A small network was shown many inputs. Here are its activations along a few directions, one row for each input.
Each table varies a few parts of the input and shows all the possible inputs, shuffled.
Descriptions start from the smaller parts, as in this example, which fits no table here: ring(5) and (point or line(11) or (values(2) and line(6))).
Shared parts are said once, and a part with two or three values counts as separate values.

Other details of the inputs vary at random and push rows far along two fixed directions, the same in every table; ignore that.

Table:
r1: [ 13 -20  -4 -27 -28 -14   7   8 -31 -16   7 -12  -9 -31 -21]
r2: [-11 -11  38   9  20  10 -10   4   1 -13  16  18  -8   8  11]
r3: [-11 -22  19  31  22 -16  -9   9  -2  -3   7 -13  17  12   8]
r4: [ -8  51   2   6   0   5   4 -34   9  11 -18   5   1   6   5]
r5: [  9  26  -2 -22 -10  -4   3 -19 -16  -5  -9  -1 -15 -19  -5]
r6: [ 41 -19  -8 -30 -22  -7  -9  17 -18  -3   1  -7 -15 -31 -11]
r7: [ 15 -16  24  20   8   7 -18  23   8   9   7  11  13  16   8]
r8: [ 33 -27 -16 -30 -21 -13  10   7 -23 -11   8  -8  -8 -18 -20]
r9: [ -4  36 -27  -3  -1  24  -3  -7  32  21 -18   9  -9   5  13]
r10: [-11   9 -21 -19 -23   2   9 -10  -1  -5  -3  -4 -14 -20 -14]
r11: [-12  27 -34  -4   0  17  16 -17  27  13 -11   8  -3  17   3]
r12: [  7 -24  16  20   9   2   2  12   3   0  13  10  21  27   1]
r13: [-32  27 -30   6  13  -1   4 -22  22  11 -17 -12  -5   1  10]
r14: [-17 -22  15  20  29 -13  -5  17  -5  -5   6  -8  13  10  13]
r15: [-13 -15  28  24   2   1  -1  14  -5  -5  12   5  20  15  -1]
Each input here is: values(3) and (point or line(4)).
The inputs of r13 and r3 match in every part but the values(3) part. If r10 is changed in the same way as r13 into r3, which row does it become? -> r15
List by row number the other rows that have the values(3) part in common with r8. -> r1, r5, r6, r14
Change only the values(3) part in r6. List by row number the other rows that result. -> r7, r9

Table:
r16: [ 17 -36   9  -8  -5   1  -7  23  -9 -11  14   3  -7  -8  -5]
r17: [ -2  14 -22  -6 -10  -6   5 -18   3   3  -9 -12  -7  -8  -7]
r18: [  0 -18   7   3   5  10  -2  19   5  -2  10  10   2   9   4]
r19: [ 10  -1 -23 -21 -24 -14   7 -17 -11  -6  -4 -15 -12 -24 -19]
r20: [  3 -21  11   5  11   8 -10  21   5   0   9   9   1   6   7]
r21: [  4  37 -19  -6  -9  12   8 -18  14  16 -14   6   1   7   1]
r22: [  8 -28   8   0  -4 -13  -1  14 -17  -9  10  -9   5  -7  -8]
r23: [-17   5   9  12  17   4   4  -1   5  -1   3   7   6  16  10]
r24: [-16  34 -21  -5   0   3  14 -23   8   6 -14   0  -2   3   1]
r25: [-23   4  25  22  15  11  -1   7   6   0   5  15  13  20  11]
r26: [-18  -2  13  27  20   3   0  13   8   5   2   3  20  24  12]
r27: [ -6 -20  14  13   7  -5   1  15  -7  -4   8   0  15  10   0]
r28: [ 25   0 -26 -40 -28 -21   4 -20 -23 -12  -7 -22 -27 -43 -20]
r29: [ 29 -30  19  -6  -5  -3 -10  15 -12  -9  13   4  -3  -6  -5]
r30: [ 24   5 -19 -37 -37 -16   1 -18 -24 -11  -6 -19 -26 -45 -24]
r31: [ 13  15  -9 -10 -13   7   6  -9   3   7  -6   6  -1   0  -6]
r32: [  3  41 -20  -3  -6  13   7 -18  17  17 -17   6   0   9   3]
r33: [  8 -29  16  -4   4 -11  -3  10 -18 -17  14  -3  -6  -8  -4]
r34: [-16   3  25  19  19   6 -10   7   6   2   3   9   7  12  13]
r35: [ 10 -27  25  -3  -3  -9 -11  13 -18 -16  13  -2  -7 -16  -4]
r36: [-15  36 -18  -1   9   3   6 -22  12  11 -16  -2  -3   4   9]
r37: [-10  32 -24   2   1  -2   4 -14  10  17 -18 -10   6   2   4]
r38: [  0 -23  11   4   4  10  -1  21   3  -4  11  13   4   9   2]
r39: [  7  36 -18  -6  -5  10   1 -17  15  18 -17   4  -2   4   4]
r40: [-7 -3 17  5  1  1 -3  4 -5 -6  6  4  1  0  1]
r41: [-17  33 -25   2  -3   3  11 -24  16  12 -14  -6   2   6   1]
r42: [ 28 -42   4 -20 -14  -7  -9  21 -16 -15  14  -3 -15 -23 -11]
r43: [-18   3   6  21  20   3  -5  -1  15   6  -1   2   9  17  12]
r44: [-19  -5  14  27  23   4  -4   5  14   2   4   5  12  22  13]
r45: [ -3 -14  11  14  10  -6  -4  13  -3  -1   4  -4  12   6   5]
The inputs of r29 and r32 match in every part but one. If r45 is changed in the same way as r29 into r32, which row does it become? -> r26
What is each input in this table made of? -> line(5) and (values(2) or line(4))
List by row number the other rows that have the line(5) part in common with r24. -> r19, r25, r27, r31, r38

Table:
r46: [  6  15 -11 -16  -9 -11   2 -19 -11  -2  -6 -11 -10 -17  -8]
r47: [  6   3 -17 -17 -12 -14   0 -10 -11  -1  -7 -15  -8 -22  -9]
r48: [  5   3 -26 -12 -12 -13   9 -10  -7   3  -9 -16   1 -11 -12]
r49: [ 21  -1 -12 -19 -19  -4  -3  -7  -6  -2  -5  -5 -15 -19 -12]
r50: [-11   7  25  17  12  17  -4   4  10   3   4  20   9  20   9]
r51: [ 11  19  -4 -15 -20  -4   3 -15  -9  -1  -7  -4  -9 -17  -9]
r52: [ 33 -23   0 -23 -22 -18  -5   1 -24 -14   4 -14 -16 -32 -16]
r53: [-10 -45  25  17  15 -10  -6  24 -11 -17  21  -5   7   5   2]
r54: [-18  30 -40  -4  -6  -6  17 -25  11  10 -18 -15   2  -2  -4]
r55: [  8 -43  30  10  11   1 -15  28  -4  -8  19  10   5   5   3]
r56: [ 11 -41  27   5  11   7 -12  34  -4  -9  19  15   3   6   6]
r57: [  5  38 -22 -18  -9  14   7 -19  12  12 -14   6 -11  -2   1]
r58: [-8  4 19 16 17 14 -6  4 13  5  6 16  7 22 12]
r59: [ -5   9  -3 -14 -14 -10   5 -18 -14 -11  -3  -9 -12 -21 -10]
r60: [-19  41 -23  -8  -3  -3  10 -33   6   5 -16 -10  -9  -6   1]
r61: [ -2 -31  44  13  12  -6  -9  19 -20 -16  19   8   6   3   1]
r62: [ -1  33 -37  -5 -11   0  14 -20  14  18 -20 -10   6   2  -2]
r63: [ -2   3 -13 -11  -9 -13   4 -15  -9  -9  -6 -14 -13 -20  -8]
r64: [  6  12 -15 -13 -10 -11   3 -14  -9  -1 -10 -12 -10 -17  -8]
r65: [-24  24  -9  27  19  20   7  -1  34  23 -10  15  22  40  16]
r66: [ 29 -26  -3 -24 -22 -19  -7   5 -22 -11   5 -15 -13 -33 -15]
r67: [  5  26 -38 -13 -12  11  13 -11  16  16 -15   2   0   3  -2]
r68: [-25  28  -6  28  20  24   2   0  33  22  -8  13  17  36  18]
r69: [-23  32  12  27  25  17   1  -8  23  14  -6  14  16  32  22]
r70: [-9 -6 12 24 16  6 -3 15 10  4  6  4 16 22 12]
r71: [ 36 -34  -9 -29 -26  -7  -4  16 -20 -12  11  -8 -17 -27 -18]
r72: [-11 -43  29  15  17 -11 -10  22 -11 -17  19  -1   5   1   4]
r73: [  9 -27  38   4   6  11  -8  25  -8 -12  19  21   1   7   3]
r74: [ -2 -36  23  16  14  -7  -8  25 -11 -10  17  -3  11   8   1]
r75: [-19  28   4  22  23  27   2   4  30  16  -8  23  10  34  22]
The inputs of r60 and r63 match in every part but one. If r58 is changed in the same way as r60 into r63, which row does it become? -> r49
What is each input in this table made of? -> line(5) and line(6)
